These are the activations of a small neural network, seen along a few directions. Each row is one input.
Each table varies a few parts of the input and shows all the possible inputs, shuffled.
A made-up example of a description, with smaller parts first: ring(5) and (point or (values(2) and line(4)) or line(11)).
Shared parts are said once, and a part with two or three values counts as separate values.
In the rows, 128 means zero.

Other details of the inputs vary at random and push rows far along two fixed directions, the same in every table; ignore that.
To show where, the next rows are all for the same input, with only those details redrawn:
[154 169 142 108 122 123 132 127 179 121 139 146]
[137 151 126  74 156 137  89 131 137 120 141 144]
[130 135 121 116 138 126 130 127 125 127 128 147]
[ 99  91  95 167 134 121 154 117  70 144 112 156]
[106 102  99 141 148 126 132 120  74 137 117 153]
[122 121 118 163 120 114 161 118 116 135 123 152]
[136 133 122 184  91  94 202 119 135 138 111 150]
[142 151 133 114 131 127 129 123 158 125 139 149]

Table:
x1: [101 100 128 116 132 162 104 137  78 123 135 112]
x2: [112 116 116  91 137 148  79 106 116 135 118 111]
x3: [108 101 102 157 138 121 132 118  84 142 123 153]
x4: [105 100 115 148 114 111 122 112 118 136 105 120]
x5: [150 148 148 113 126 127 149 141 205 125 148 117]
x6: [196 141 159 121 119 131  89 157 148 142 131 106]
x7: [120  93 117 172 110 101 170 113 116 133 128 142]
x8: [139 148 135  61 134 140  80 121 131 126 150 118]
x9: [102 110 116 131 150 135  98 102  90 133 110 122]
x10: [120 126 126  76 137 126  76 131 125 123 146 125]
x11: [106 112 125 105 143 133 104 144 117 134 139 103]
x12: [150 181 171 126  98 135 159 143 175 101 139 111]
x13: [111 122 139  88 140 151  82 158 115 109 145 112]
x14: [130 148 132 106 152 138 124 145 145 129 138 125]
x15: [ 92  73  99 139 154 125 109 109  84 134 100 132]
x16: [163 181 165  99 101 132 144 135 205 128 153  98]
x17: [133 140 135 131 123 120 134 110 115 124 131 129]
x18: [123 129 138 196 103 107 196 121 124 141 122 110]
x19: [ 97  99 116 155 153 150 130 145  67 120 119 138]
x20: [189 131 122 250  57  99 208 132 163 138  97 106]
x21: [155 176 146 109 112 127 126 120 213 123 120 129]
x22: [112 114 134  83 164 154  96 157 113  97 133 125]
What do these inputs look like to the network? -> values(2) or (line(4) and ring(5))
Which of the alternatives is x17? -> line(4) and ring(5)

Table:
x23: [122 131 108  59 191 128  55 108 115 140 119 150]
x24: [116 168 149  87 136 119 120 110 204 111 147 132]
x25: [ 97 131 113  87 175 137 103 137 131 124 164 149]
x26: [129  94 102  77 159 163  42 156 120 100 120 113]
x27: [142 104 127 206  51 108 180 114 120 148 121 105]
x28: [117  91 127 183 109 108 143 145 138 127  86 109]
x29: [ 78  97 107 134 158 121 124 113  65 107 143 156]
x30: [141 100 126  87 158 171  63 128 106 121 144  96]
x31: [169 163 146 123 128 135 137 160 174 130 145  87]
x32: [ 81  98  94 143 162 129 174 127  86 135 131 144]
x33: [167 188 157 119 128 105 138 101 226 130 118 144]
x34: [132 157 151  81 122 104 128 115 204 131 137 143]
x35: [ 97  50 113 161 152 141 126 156  30 157 133 116]
x36: [142 123 156  78 170 166  65 147 100 101 152  98]
x37: [149 129 111 187 107 114 171  85 150 136 106 157]
x38: [120 123 145 205  58 124 177 133 104 153 111 115]
x39: [127 130 134  96 161 142  75 130 126 128 125  78]
x40: [102 107  87 150 145 130 125 108  62 149 101 173]
x41: [ 97 135 122  63 154 150  83 129 118 128 137 164]
x42: [163 167 144  89  91 104 150 112 227 117 147 147]
x43: [163 177 181 110  81 112 126 134 205 135 133  88]
x44: [131 129 132 221  77 130 196 134 115 139 101 105]
x45: [139 144 113  79 205 147  69 130 127 135 143 157]
x46: [102  87 127 167 132 168 122 134  59 143 116 114]
x47: [171 153 149 117 118 128 129 190 212 109 130 113]
x48: [112 138 119  55 156 113  81 113 138 134 120 144]
x49: [147 171 150 106 118 122  98 130 173 132 134  84]
x50: [145 112  90 189  94  94 184  88 124 148 102 162]
x51: [116 127 115 174  89 107 188  96 165 120 134 146]
x52: [110 127  98  47 185 136  69 144  98 138 147 160]
x53: [133 126 109  99 136 151  65 126 107 128 142  98]
x54: [102  73 106 169 155 139 115 134  21 122 117 102]
x55: [172 184 148 113 115 126 122 159 184 133 158  94]
x56: [139 108 135 106 173 160  90 158 101 138 151 100]
x57: [144 128 102 175 121  92 183 119 129 158 117 161]
x58: [120 112 132 161 102  89 186 114 120 123 130 165]
x59: [124 111 153 195  73 138 186 140 108 144 110 119]
x60: [ 89 106 105 168 128 151 107 132  42 144 117 113]
x61: [ 92 102  95 164 164 148 115  99  56 144 100 172]
x62: [138 150 137  78 156 147  57 145  97 104 151 103]
x63: [106 125 125 166 114 106 211 110 113 104 120 144]
x64: [134 203 156  85 113 142 168 128 214 103 132 137]
x65: [147 143 117  72 170 122  82 118 108 114 133 162]
x66: [151 194 147  81  98 119 137 128 195 123 126 162]
x67: [115 103 109 157 170 123 122 102  62 122 114 167]
x68: [105 111 109  54 188 137  76 143 109 138 159 158]
x69: [134 111 132 201  82 108 179 148 107 161 135 108]
x70: [100  56 128 155 142 137 117 141  22 125 129 119]
x71: [112 101 146  59 171 156  44 138 100 132 137  96]
x72: [103 142 132 149 115 103 203 104 168 126 111 127]
x73: [129 159 122  72 135 138 138 111 184 103 142 127]
x74: [159 152 177 120 117 132 128 130 192 130 131  84]
x75: [152 131 160 204  54  96 195 132 122 126 126 109]
x76: [166 171 126  77  96 107 130 110 205 119 137 151]
x77: [180 151 168 107  80 138 134 134 204 116 144  94]
x78: [117 102 122 202  88 132 165 158 118 123  86 129]
x79: [ 86 129 121 172 107 128 175 112 123 126 126 159]
x80: [146 107 114 201  85 121 176 114 124 136 113  91]
x81: [ 95  52 103 159 155 138  97 161  37 103 100 126]
x82: [165 186 153  76 108  99 138 127 189 105 139 156]
The inputs of x35 and x71 match in every part but one. If x32 is changed in the same way as x35 into x71, which row does it become? -> x72
What do these inputs look like to the network? -> values(5) and (point or ring(5) or line(6))
Which other rows agree with x36 in the values(5) part? List them by row number. -> x29, x54, x58, x62, x63, x65, x67, x70, x75, x81, x82
Start at x35 and move only the ring(5) part, one step at a time. The first step leads to x69. Which rows follow, in order? -> x55, x31, x56
Which other rows does x65 become when the values(5) part takes its other values? List them by row number. -> x23, x40, x50, x57
